Each row below holds a small network's activations on one record, seen along a few directions.
Records have a field called Dop. Each example row is followed by its value.
The largest differences between rows may come from other fields.
Strong random noise was added to every row along 8 fixed directions; ignore it. To show where, here is one row again and again, with new noise each time:
[-292  122 -314 -104  353 -300   98 -149  -55  114 -125   71 -135   38
 -254  474 -247 -170  245 -197]
[  65 -175  -65   -4    8  170   11    7 -102  -44    3 -187    4  147
  -12   84  -38   27  206  -87]
[-364  406 -144  -53  263 -169   94 -177  -91  324 -123   33   -5  -85
 -112  507 -107 -234  -32 -256]
[-177 -649 -193   71  123  113 -361  504  -45 -102  197  -14   98   58
  100 -619  174  129 -247  100]
[ 489  -63   -8   70   47   57 -565   -5  177 -486   16  -58  -67  -46
  173   -9  -67  306  367  212]
[-291  454 -133   27  508  -34 -473    8   39  240   66   29   62 -281
    3  452  148  -62   34 -327]
[  71   82 -243 -116 -188 -253  277 -133  -90 -220 -154   27 -238  271
  -97  107 -355   78  261  191]
[ -75   41  -15   54  354  -70 -399   36   28  -65  -66 -105   30   13
  -71  381  -44 -130   81  -60]
[ 319  -14  325   82 -187 -212 -187  -62   94 -432 -188 -100   14  147
  286  -62 -285  -49 -211  531]
[-151 -114   40  -78    9 -181  358  -99  -64   90   25    1   20   24
  238 -189 -196 -106 -152   50]

[-142  210  162 -112    9    1  284   83 -150    9  286 -253  -39  269
  200   27   83    1  186  -53] -> e27
[ -26 -109   86  -68  105  116  112  113  -22   86  297  -85    6   41
   97 -217  187  139  137 -199] -> e18
[ -93  600 -324   28 -327   -6 -194  152  -60   42 -101  203 -148  -30
 -187    5  115  179 -179   75] -> e22
[ 103  -95  261  -21   65   24  221 -253   12   65   65 -117  151 -116
  365  -46  -82 -170   19  -48] -> e21
[ 136   41   58  -62  -79   40   83  -16 -161 -279  -69 -373  -44  508
  -31  428 -251 -124  344   88] -> e28
[ 235 -427  326   18  -39  -57   96   11   19 -249 -128 -216  -41  362
 -191  163 -162 -196  131  183] -> e18
[  33   23   14 -170  204    4   91   96  -67 -189  475 -275  -62  210
  410 -160   31  196  474 -108] -> e21
[ 201 -359    5   54 -103  131 -373  356 -134 -509   30 -401  -32  554
  -66   65  -52   40  192  274] -> e9
[ 313  195  283  133 -431   33 -104  -79  -25 -279 -343 -205   36  275
   18  324 -222 -131 -212  376] -> e9
[ -24  120  -43  -37  267 -261   61 -219   73   -2  -81   11 -111    4
 -244  432 -161 -115  252 -145] -> e21
[-185 -565   -4  -17   48  190  436   21 -173  268  -77 -138   58  207
 -275   30  -47 -259   18 -263] -> e11
[-113  206  286  132 -286  198   -5  -64 -150  270 -252 -152  299   -3
  188  246  -65 -396 -630   86] -> e11
[ 446 -108   46   93 -167  334   55 -477  125  117 -294  -13  167 -339
    4  334 -166  -68  194 -165] -> e28
[-253    3 -144  -42   61 -470  450 -159   25  119 -261  371 -139  -46
 -383  117 -249 -275 -139   54] -> e5
[  37 -108  149 -172  161   -9  586 -278  -85   59  143 -277  -93  237
   36  196 -160  -83  454 -280] -> e16
[ 233 -252  112   70   85   25 -113 -186  120  -94 -177  -27   75  -67
   21  126 -195 -108   45   38] -> e28
[  62  112  299 -188 -134 -545  297  147  -30 -570  278 -247 -220  643
  391 -307 -304  111  102  525] -> e16
[-101  -44 -487  -25 -124 -122  -42  295  -79 -177  -10  302 -226  124
 -508 -191   89  203  155   93] -> e5
[ 299 -609  -78   28  -30  265  428 -427  146  231 -156  220   -6 -409
 -322  -92   45   58  302 -328] -> e27
[-179    2 -146 -140  113   22  524 -135  -14  391  319  163  -84 -246
  128 -360  106  144  162 -407] -> e22
[ 417 -646  367   26   59  106  147 -301  195  -80 -128  -49   90 -147
   66  -78 -157 -109  156   11] -> e18
[-302 -190 -125   30   36 -149 -181  254 -168 -140 -149 -103   70  346
   19   61 -219 -266 -330  281] -> e9
[-229  -49 -260  -60 -131  -90  201  195 -100   82  126  184  -77   20
    8 -404   32   58 -126   49] -> e22
[-267  210  344   15  151 -187 -139  211   12   31  219 -106   96   42
  274 -133  158 -131 -439  132] -> e27
[  67 -202 -201  -23  103  -70  -91 -130  120  -66   20  183   45 -291
  214 -242 -139   86   47   35] -> e16
[ 186  317 -134  143   77  204 -601 -101  208  105  -88  253   56 -534
 -105  242  180  163    8 -151] -> e11
[ 163   40  353  -60  -96 -183  275  106  -12 -278  230 -151 -121  334
  122 -266    5   60   82  206] -> e5

Which value of Dop does each new row have?
[ 285  646  415    1 -145 -243 -144 -238  134 -193 -135    5  -17  -43
  232  343 -155  -71  -48  336] -> e18
[-122    2  -94   51  369 -203 -552  246  246  -98  224  261  -26 -331
   81 -369  215  209 -160   45] -> e16
[-164   15   90   21  229 -469  -21  158   93 -156  -20  176 -156  146
 -309   23  -43 -144 -111  161] -> e5
[   1 -135 -334   67   -6   50 -329  122   12  -60 -133  110  -45  -80
 -207   40    0   96   -6  -12] -> e9
[-493  -18 -168  -70  541   53  -56  260  -93  350  396  -47   52  -88
  -30    3  297 -116  129 -490] -> e22
[ 108 -568  115  -19  381   62 -302  259  185 -133  411  -51   -6 -100
  181 -465  220  207  213 -108] -> e18
[-269 -209 -359  -57 -265  119  420   96 -249  266  -30   54  -57  167
 -144 -240  -48   46 -138 -119] -> e9
[  15   30  223   92  454 -168 -477   59  200  -98  130  -10   75 -203
  167   65  119  -90  -56  -13] -> e21
[  30 -116   -3  135   59  413  -31 -202  -41  360 -218  -85  182 -261
 -276  374  168 -219   -2 -431] -> e21
